[[109 127 113 139 152 140 141 173 174 121 157]
 [ 84 117 116 180  45 166 135  87 149 166  83]
 [183  64 135 116 216 184 152 164 132 126 149]
 [ 96 158 132 239  80  99 131 158  99 118  80]
 [155 111 163 227 160 162 107 132 144 138 107]] out 121

[[5 6 5 6 5 6 6 6]
 [4 7 6 6 4 5 5 7]
 [5 6 6 7 4 6 6 7]
 [5 6 5 5 5 6 4 4]
 [5 5 5 6 5 6 6 7]
 [6 5 6 5 7 5 5 4]
 [5 5 5 5 5 6 6 3]
 [6 4 4 5 5 5 6 5]
 [6 4 5 5 5 5 4 2]
 [5 6 4 5 6 6 5 7]] out 6

[[5 5 5 2 5 5]
 [7 5 5 6 4 5]
 [5 5 3 6 4 5]
 [6 5 4 6 5 5]
 [6 5 6 4 6 6]
 [1 6 5 5 6 5]
 [4 5 5 7 5 5]
 [5 5 6 5 7 5]
 [6 5 5 5 3 5]
 [4 5 5 7 5 5]
 [5 6 6 5 6 5]] out 5

[[826 436 414 519 354 440 417 735 127 384 439 529 327 474 512 438]
 [583 758 410 585 293 667 436 321 207 746 721 730 666 421 654 675]
 [715 498 623 368 497 806 358 313 587 294 787 471 488 342 407 250]
 [606 878 273 734 503 358 385 507 312 486 765 820 655 669 369 448]
 [693 372 401 417 281 906 639 280 499 420 639 377 237 661 686 341]
 [690 687 419 577 338 529 957 439 284 507 578 511 656 446 655 275]
 [653  97  27 453 547 692 732 640 508 620 377 553 469 405 603 618]
 [434 432 217 845 402 709 335 316 627 611 476 424 825 417 404 666]
 [693 408 533 872 642 490 447 654 526 405 262 480 243 491 330 788]
 [578 313 784 646 416 739 249 608 344 580 251 514 851 587 505 569]] out 512

[[40 50 57 40 64 38 47 54 70 70 52 47 49]
 [49 41 57 40 49 52 64 44 59 44 38 41 74]
 [31 32 46 62 44 43 75 63 65 66 67 26 93]
 [36 50 53 57 64 43 36 54 43 57 49 57 42]
 [36 19 57 84 73 38 70 57 70 70 38 57 61]] out 47
---
array([[  62,  -58,  -60,  -57,  -81,   30,   52],
       [  67,  -91,  -63,  -95, -102,   36,   73],
       [  91,  -79,  -62,  -80,  -85,   48,   35]]) --> -79

array([[-49, -34,  83, -78, -74, -10],
       [-58, -40,  88, -81, -71, -16],
       [-47, -38,  46, -56, -28,   9]]) --> -38

array([[ 43,  52,   0,  -7, -56,  -9, -51],
       [ 45,  20,   3,  11,  32,  -7,  74],
       [-63,   8,  -9,  -1, -12,  13,  77]]) --> 8

array([[ 16,  31,  29,  10, -21],
       [-66, -81, -87,  26,  28],
       [-19, -48, -57,   0,  30]]) --> -48

array([[ -1,  98,   6, -38,  -1, -40, -61],
       [-16, -73, -13,  33, -19,  23,  22],
       [-18, -79, -21,  34, -23,  28,  30]]) --> -79

array([[-28,   0,  50, -55, -43],
       [ 55,   1, -22,  89,  35],
       [-27,   6,  45, -11,   4]]) --> 6
---
[[ 0.061  0.056 -0.037 -0.027  0.069 -0.024  0.089]
 [ 0.061 -0.046 -0.127  0.067 -0.017  0.094  0.102]
 [ 0.061 -0.025  0.143  0.134  0.000  0.212  0.034]] -> 0.056

[[ 0.8 -0.8 -1.3 -1.7  0.5 -1.1]
 [-0.4 -0.5  0.4  0.5  0.3  1.6]] -> -0.8

[[ 19.235   4.472   3.274   9.097   4.128 -12.397]
 [ 23.835   4.769   0.959  11.824   6.669 -18.915]
 [ -1.316   0.286   7.119   3.342   7.924  15.033]] -> 4.472

[ 103.90 -106.57   97.16  -75.71    1.52  -19.21] -> -106.57

[ 122.39   95.96   98.52   78.77 -100.23] -> 95.96

[-0.17 -0.17 -0.16 -0.18  0.18 -0.19] -> -0.17
---
[ 175.7 -176.6  -48.1   74.7  -75.0] Out: 175.7

[[-12.122 -22.343 -11.395 -16.370]
 [  1.546  11.971   1.050   2.946]
 [ -3.553  -1.535  -4.309  -4.133]] Out: -3.553

[  46.4  108.5   48.3  107.1 -190.9  113.5] Out: 46.4

[[ 10.3 -20.5  -0.1  -8.5]
 [ 14.9  -2.0   3.3  -3.3]
 [  6.3   2.6   7.9  -8.7]] Out: 6.3

[-14.955  11.645  11.860   9.240 -17.281  17.257   2.999] Out: -14.955

[ -4.164 -15.056  -7.109 -13.429  18.144] Out: -4.164
---
65; 27; 0; -39; -5; -94 ans = 0

-54; 29; -74; -59
-38; -17; -61; -39
ans = -74

-40; -47; 32; 59; -15
-61; 86; -19; -62; -40
ans = 32

-33; -31; -54; -23; -62; 85; -19
39; -34; 24; 19; -14; -20; 70
ans = -54

-41; 39; 86; -10; 40 ans = 86

-46; -29; 21; 87; 4; 45
-46; -29; 21; 87; 24; 56
ans = 21
